These are the activations of a small network on made-up records, seen along a few directions, one row for each record.
Each row is followed by the record's values for the fields LIGA, TAVER, FEDOB, DIP.
Other fields move the rows too, some of them a lot.
In the rows, zero is written as 500.
Random noise pushes rows far along 11 fixed directions. That doesn't count. These rows show it; they differ only by the noise:
[534 625 434 548 523 534 553 442 454 426 632 597 497 491 408 520 512 586 304 508 614 431 334 518 584 482]
[220 344 336 562 399 464 483 435 489 390 433 420 255 586 509 414 513 395 468 445 337 635 560 363 314 653]
[651 318 549 644 561 570 444 321 424 392 205 434 290 668 272 100 442 455 606 631 647 498 671 491 464 640]
[224 484 465 405 410 153 626 658 555 482 668 346 693 646 629 565 574 555 528 585 336 543 549 443 528 546]
[291 317 615 353 609 449 413 642 322 513 594 676 553 815 781 312 327 511 640 840 440 431 840 443 666 515]
[718 583 419 352 564 697 242 434 577 554 509 358 503 709 587 522 598 637 558 662 444 539 647 486 443 408]
[129 489 404 432 424 447 463 627 342 488 676 787 555 565 617 470 532 533 643 370 435 550 568 514 403 702]
[243 541 722 393 479 249 830 746 599 401 592 607 444 402 520 560 355 354 257 609 466 366 362 500 458 393]
[429 506 728 244 406 596 388 686 268 494 690 780 410 393 435 626 716 601 399 631 494 341 213 491 344 574]
[405 243 247 727 450 235 532 369 421 476 625 296 491 524 550 523 531 502 367 527 397 593 598 373 739 650]
[116 704 456 340 499 608 613 602 493 351 629 850 337 753 561 302 397 425 505 484 603 500 612 630 362 538]
[193 555 330 534 399 416 614 497 567 316 365 610 380 585 365 249 464 456 620 312 513 636 568 504 275 708]
[740 470 445 503 523 565 425 443 455 529 616 606 362 385 419 533 583 526 368 555 631 456 554 612 610 546]

[163 498 389 464 431 276 605 643 411 401 674 628 634 527 597 542 431 619 380 563 375 494 347 310 615 580] | LIGA=keke TAVER=gitiv FEDOB=nagut DIP=kel
[443 457 770 523 584 544 524 535 373 567 549 468 510 699 567 439 478 399 529 581 534 400 499 549 447 448] | LIGA=kufu TAVER=kame FEDOB=sibev DIP=kel
[767 525 781 315 592 489 666 717 602 495 444 942 400 142 377 544 312 433 377 682 748 286 524 681 589 434] | LIGA=keke TAVER=gefo FEDOB=nagut DIP=sided
[579 546 661 595 673 814 357 344 340 613 663 232 478 858 658 635 543 489 332 655 463 388 338 435 437 293] | LIGA=kufu TAVER=kame FEDOB=sibev DIP=kel
[396 733 418 555 547 388 790 483 738 370 547 410 460 880 416 192 400 397 536 487 727 559 770 732 473 520] | LIGA=kufu TAVER=gitiv FEDOB=nagut DIP=kel
[295 508 543 636 522 626 550 427 469 512 430 485 508 452 631 563 326 346 465 300 392 483 379 423 453 333] | LIGA=kufu TAVER=tuto FEDOB=sibev DIP=sided
[494 356 256 497 421 476 407 469 558 421 493 470 283 421 482 543 543 511 389 530 391 627 586 365 450 631] | LIGA=keke TAVER=gitiv FEDOB=nagut DIP=kel
[768 367 525 647 576 507 436 340 531 601 289 228 356 341 538 619 471 420 347 518 399 567 496 396 565 380] | LIGA=keke TAVER=pom FEDOB=sibev DIP=sided
[460 241 584 469 480 436 421 551 314 572 528 566 636 503 524 514 577 551 737 601 505 472 609 526 593 658] | LIGA=keke TAVER=doru FEDOB=sibev DIP=gan
[589 606 370 585 554 655 427 406 591 516 385 491 614 541 511 472 421 558 639 347 536 565 560 544 470 442] | LIGA=keke TAVER=nom FEDOB=sibev DIP=gan
[441 689 417 282 423 683 455 524 595 254 304 663 279 643 302 202 484 595 516 621 565 515 448 436 312 524] | LIGA=keke TAVER=gitiv FEDOB=nagut DIP=kel
[545 504 578 281 459 514 349 678 268 511 788 851 635 529 526 434 592 718 557 749 603 322 527 565 757 552] | LIGA=kufu TAVER=gitiv FEDOB=sibev DIP=kel
[527 684 421 383 331 596 423 419 315 466 643 649 503 515 321 410 816 683 535 435 686 501 336 657 616 624] | LIGA=keke TAVER=gefo FEDOB=nagut DIP=sided
[567 470 683 622 693 618 591 385 484 464 323 370 705 737 443 391 313 494 632 646 646 375 501 502 560 358] | LIGA=keke TAVER=tuto FEDOB=mige DIP=gan
[363 394 585 585 499 406 555 589 368 632 591 659 513 500 524 403 530 340 720 289 591 516 692 731 417 727] | LIGA=keke TAVER=gitiv FEDOB=mige DIP=kel
[823 710 504 422 572 667 498 508 571 499 548 764 378 384 292 452 557 535 458 460 825 447 556 782 476 528] | LIGA=keke TAVER=gitiv FEDOB=mige DIP=kel
[456 294 507 530 509 529 623 465 433 396 507 572 379 419 460 522 396 436 344 735 574 358 465 483 756 478] | LIGA=keke TAVER=nom FEDOB=nagut DIP=gan
[714 671 364 531 563 622 337 453 452 698 622 633 751 273 626 757 556 660 574 222 548 526 458 608 667 437] | LIGA=keke TAVER=kame FEDOB=mige DIP=gan
[497 491 490 486 389 454 498 452 361 424 642 497 331 588 328 391 721 565 377 578 604 497 395 513 545 663] | LIGA=kufu TAVER=kame FEDOB=nagut DIP=kel
[607 495 303 581 495 460 509 394 547 333 403 471 405 385 410 473 371 623 179 633 456 508 310 219 708 428] | LIGA=keke TAVER=kame FEDOB=nagut DIP=kel
[827 395 580 286 661 591 302 560 740 604 240 439 300 492 656 503 372 435 575 734 395 601 898 459 406 389] | LIGA=keke TAVER=kame FEDOB=mige DIP=kel
[547 571 384 370 491 786 189 403 347 485 588 627 387 688 542 358 607 659 536 605 510 518 536 464 548 515] | LIGA=kufu TAVER=gitiv FEDOB=mige DIP=kel
[873 715 302 426 592 868 199 451 544 626 647 832 410 228 577 678 470 624 350 358 557 505 492 569 544 387] | LIGA=keke TAVER=gitiv FEDOB=nagut DIP=kel
[640 439 592 650 573 414 637 513 749 626 409 314 403 267 541 650 378 205 411 329 439 508 610 614 355 369] | LIGA=kufu TAVER=gitiv FEDOB=mige DIP=kel
[247 717 394 488 445 519 543 548 537 474 609 639 590 429 606 584 454 500 469 242 401 531 330 460 406 420] | LIGA=kufu TAVER=kame FEDOB=nagut DIP=kel
[502 490 584 615 596 631 461 449 509 602 360 468 388 488 525 532 471 334 581 269 477 577 530 540 185 542] | LIGA=keke TAVER=kame FEDOB=mige DIP=kel
[604 630 400 677 589 583 518 412 535 503 402 585 612 252 586 561 231 534 321 366 465 442 341 367 709 228] | LIGA=keke TAVER=pom FEDOB=nagut DIP=sided
[544 377 942 566 597 716 534 482 213 515 396 598 608 604 347 317 476 434 705 613 738 231 376 660 457 515] | LIGA=keke TAVER=gefo FEDOB=nagut DIP=gan
[594 524 622 342 620 574 573 674 777 582 337 662 443 294 597 685 282 340 568 470 488 499 695 592 313 384] | LIGA=keke TAVER=tuto FEDOB=nagut DIP=sided
[951 705 425 369 500 569 419 517 641 468 535 716 450 323 284 359 536 665 451 586 752 435 582 679 691 468] | LIGA=kufu TAVER=gitiv FEDOB=mige DIP=kel
[349 589 471 569 551 475 518 464 345 500 714 421 710 730 561 605 571 647 415 521 485 477 280 414 531 533] | LIGA=keke TAVER=gitiv FEDOB=sibev DIP=kel
[459 563 719 366 500 601 448 576 342 497 534 596 533 784 423 273 603 531 688 611 641 411 508 627 369 588] | LIGA=keke TAVER=gitiv FEDOB=sibev DIP=kel
[620 722 283 390 525 389 565 499 829 465 540 208 658 646 608 679 500 664 375 673 414 577 550 430 631 270] | LIGA=keke TAVER=pom FEDOB=sibev DIP=sided
[156 476 505 735 400 431 585 411 136 404 704 528 683 613 389 452 616 569 450 356 537 410 95 406 520 661] | LIGA=keke TAVER=gitiv FEDOB=sibev DIP=kel
[543 439 511 463 503 435 415 546 569 432 172 608 435 332 431 306 330 541 593 513 393 544 539 336 412 525] | LIGA=kufu TAVER=gitiv FEDOB=sibev DIP=kel
[180 540 469 483 547 393 611 570 423 438 693 517 611 818 660 486 422 544 434 618 454 503 497 412 533 540] | LIGA=keke TAVER=gitiv FEDOB=nagut DIP=kel
[279 703 404 451 545 420 690 596 580 524 775 685 565 587 694 566 400 405 422 376 567 526 615 684 562 454] | LIGA=keke TAVER=gitiv FEDOB=nagut DIP=kel
[321 464 242 584 360 588 403 339 424 431 649 321 367 642 500 530 698 500 411 424 392 579 421 430 460 573] | LIGA=kufu TAVER=gitiv FEDOB=mige DIP=kel
[228 520 307 276 323 380 301 555 250 382 740 545 624 701 557 549 778 909 451 713 308 580 256 190 646 672] | LIGA=kufu TAVER=kame FEDOB=sibev DIP=kel

Here are new rows. What are their fields?
[665 737 293 473 552 567 641 446 791 437 557 512 291 543 439 446 444 382 345 461 711 561 719 743 530 416] | LIGA=keke TAVER=gitiv FEDOB=mige DIP=kel
[671 667 528 458 528 601 421 465 526 599 629 396 513 595 479 604 696 553 491 444 565 525 461 625 392 481] | LIGA=kufu TAVER=kame FEDOB=sibev DIP=kel
[565 272 393 625 552 548 382 404 626 550 340 282 294 537 600 488 410 321 538 491 347 626 804 434 360 519] | LIGA=kufu TAVER=gitiv FEDOB=mige DIP=kel
[608 789 391 542 627 698 522 399 723 385 344 479 483 624 456 393 300 542 422 469 566 525 467 444 428 294] | LIGA=kufu TAVER=kame FEDOB=mige DIP=kel
[419 458 491 451 464 480 435 541 360 422 498 692 482 530 490 310 440 595 505 597 499 466 479 381 629 557] | LIGA=keke TAVER=kame FEDOB=nagut DIP=kel
[685 599 330 326 454 618 307 477 578 509 609 547 417 485 543 507 598 606 451 598 484 516 617 539 582 427] | LIGA=kufu TAVER=gitiv FEDOB=nagut DIP=kel
[337 546 378 564 447 440 476 468 446 498 562 504 569 551 568 441 493 535 498 372 404 558 452 436 509 526] | LIGA=keke TAVER=gitiv FEDOB=nagut DIP=kel
[655 633 401 395 492 380 548 608 724 688 891 382 555 447 676 810 648 461 374 469 491 526 685 753 601 403] | LIGA=kufu TAVER=gitiv FEDOB=nagut DIP=kel
[395 575 421 545 446 497 565 505 428 375 557 815 404 310 374 434 432 539 328 392 571 464 296 466 559 571] | LIGA=kufu TAVER=gitiv FEDOB=mige DIP=kel
[433 282 424 612 575 495 406 496 331 532 696 608 468 482 716 593 336 482 305 620 394 464 556 330 709 501] | LIGA=keke TAVER=gitiv FEDOB=sibev DIP=kel
[515 399 594 435 443 437 453 604 565 595 455 527 395 396 505 451 569 340 683 389 462 561 719 639 302 616] | LIGA=kufu TAVER=gitiv FEDOB=mige DIP=kel
[270 672 530 188 427 434 498 697 544 442 694 547 641 657 671 541 548 623 503 694 369 434 449 446 536 356] | LIGA=kufu TAVER=gitiv FEDOB=nagut DIP=kel
[770 413 453 544 488 560 462 350 539 432 398 325 198 492 312 378 562 459 292 682 587 487 504 488 580 497] | LIGA=keke TAVER=gitiv FEDOB=mige DIP=kel
[629 349 705 447 472 706 442 473 220 562 828 627 74 568 413 521 763 335 265 690 735 341 512 753 549 597] | LIGA=kufu TAVER=kame FEDOB=sibev DIP=kel
[833 416 386 620 556 812 121 342 305 673 612 559 473 387 536 623 598 605 469 423 493 485 464 476 545 536] | LIGA=keke TAVER=gitiv FEDOB=sibev DIP=kel
[715 473 771 395 669 643 499 577 634 478 437 440 338 506 609 528 223 392 201 897 444 294 479 376 569 121] | LIGA=kufu TAVER=gitiv FEDOB=sibev DIP=kel
[578 568 362 356 554 710 318 514 520 468 469 765 327 532 494 428 488 584 567 513 562 583 668 529 375 617] | LIGA=keke TAVER=gitiv FEDOB=nagut DIP=kel
[195 519 248 301 441 544 296 567 461 431 573 673 456 401 767 768 477 665 332 504 144 652 317 112 440 492] | LIGA=keke TAVER=kame FEDOB=mige DIP=kel
[412 361 499 580 523 501 380 466 309 501 464 595 505 460 548 497 466 553 497 480 405 525 419 312 506 593] | LIGA=kufu TAVER=kame FEDOB=mige DIP=kel
